Questions about the table below.
1) Report the bottom-left entry.
2) Report the smallest entry in the last column.
3) Report the 1st entry in reading order.
4) Report the second entry in reading order.
5) Report the largest entry in the last column.
6) Report the third largest entry.
7) Report the 4th entry, reading row by row.
8) Report the largest entry.
[[121 136 127 127 125 117 125]
 [127 122 108 146 113 136 125]
 [136 122 137 122 136 137 132]
 [111 145 121 129 117 103 121]
 [125 134 138 117 133 121 129]]
1) 125
2) 121
3) 121
4) 136
5) 132
6) 138
7) 127
8) 146

Questions about the row below.
1) Find the third entry from the right.
2) Find the first entry.
[127 127 143 113 107 125 128 122 122]
1) 128
2) 127

M =
[[118 155 129 139 122]
 [126 117 130  99 128]
 [112 134 147 143 127]
 [126 134 105 115 130]
 [119 154 132 136 121]
 [120 152 116 137 124]
 [153 137 110 120 126]
 [131 130 143 104 123]
 [142 121 109 111 128]
 [109 146 144 137 124]
 [106 137 147 138 125]]
The bottom entry of the column that holds the largest entry: 137
The entry just left of the centre entry is 152
What is the entry in the bottom-left corner? 106
The entry in the top-right corner is 122
The top entry of the column that holds the smallest entry: 139
The entry just right of the smallest entry is 128
What is the entry directly below the largest entry? 117
What is the minimum? 99
The largest entry in the last row -> 147
What is the entry just left of the largest entry? 118
The last entry, reading row by row: 125
The entry directly below 136: 137
The 3rd entry on the diagonal from the top-right corner -> 147
The centre entry is 116
What is the largest entry in the first column? 153
The entry directly below the smallest entry: 143
The 2nd entry from the end, reading row by row -> 138
What is the entry just left of the smallest entry? 130
The first entry of the smallest entry's row -> 126
The entry directly above 116 -> 132

Questions about the array below.
1) Read off the entry in the top-left corner.
2) Read off the fourth entry in reading order.
3) Read off the third entry from the end, reading row by row.
4) Read off the entry just right of 116.
5) Read off the last entry, reading row by row.
[[129 125 128 130 119 122 124 127 149 132]
 [128 131 123 136 134 129 127 115 121 133]
 [139 134 122 135 120 126 149 124 113 129]
 [136 128 142 134 126 120 130 128 134 144]
 [131 123 139 137 121 136 119 133 129 130]
 [136 119 126 130 136 125 121 117 116 129]
 [135 122 128 132 133 128 125 113 120 126]]
1) 129
2) 130
3) 113
4) 129
5) 126

Read these off the table that follows. Indices start at 0.
1) What is the entry at row 1, column 2?
2) What is the entry in row 0 and column 0?
3) What is the entry in row 1 and column 1?
4) What is the bottom-right entry?
5) What is the entry just left of 120?
[[138 124 123 138 149 124 148 107 117 121]
 [152 101 105 154 103 151 151 155 153 155]
 [101 102 154 154 102 101 100 154 153 154]
 [101 136 155 120 102 102 101 155 100 121]
 [135 128 126 122 144 117 131 114 117 122]
 [127 136 142 116 122 119 108 150 122 128]
 [142 112 134 138 154 138 147 108 107 140]
 [154 102 154 123 123 153 101 155 155 154]
 [115 127 122 145 127 124 132 117 130 132]
 [150 103 153 101 107 100 101 155 101 153]
 [119 112 112 145 126 124 116 141 136 138]
 [152 124 127 130 102 101 103 156 153 154]
 [101 103 102 149 153 102 101 155 101 155]
 [100 101 101 102 102 102 102 154 102 155]]
1) 105
2) 138
3) 101
4) 155
5) 155

[[146 131 112 146 113 142 141 109 125 107 122]
 [128 120 104 124 118 105 128 136 119 136 119]
 [130 133 111 118 143 144 138 117 121 145 131]
 [136 130 118 121 140 138 128 133 126 134 122]
 [126 129 124 126 126 136 127 127 125 130 129]
 [133 128 117 131 125 124 118 145 126 132 130]
 [136 137 142 130 116 136 113 124 125 130 129]
 [133 125 129 133 129 133 128 124 123 127 126]
 [123 130 126 113 139 134 130 129 115 143 109]
 [128 126 123 128 126 130 128 125 129 128 128]
 [125 127 130 130 129 124 126 130 132 125 127]
 [122 116 132 133 137 123 131 139 129 131 111]
 [128 126 132 125 129 124 127 130 127 131 128]
 [114 122 131 123 141 124 107 139 137 121 128]
 [150 132 132 134 133 142 121 131 124 127 121]
 [128 128 126 128 129 129 128 127 128 128 129]]
The 2nd entry from the end, reading row by row: 128
The last entry, reading row by row is 129
The top entry of the column that holds the smallest entry: 112
Read off the last entry in the row that holds the largest entry.
Answer: 121
The top entry of the column that holds the largest entry -> 146
Read off the 2nd entry on the main diagonal.
Answer: 120
Read off the second entry on the diagonal from the top-right corner.
Answer: 136
The top-right entry: 122
Read off the bottom-left entry.
Answer: 128
Read off the entry just right of the smallest entry.
Answer: 124
The bottom entry of the column that holds the smallest entry -> 126
Read off the entry directly below the smallest entry.
Answer: 111
Read off the fourth entry from the end, reading row by row.
Answer: 127
The fourth entry in reading order: 146
The largest entry -> 150
Read off the smallest entry.
Answer: 104
The entry just right of the largest entry: 132
Read off the smallest entry in the first column.
Answer: 114
The 5th entry, reading row by row -> 113
Read off the second entry, reading row by row.
Answer: 131
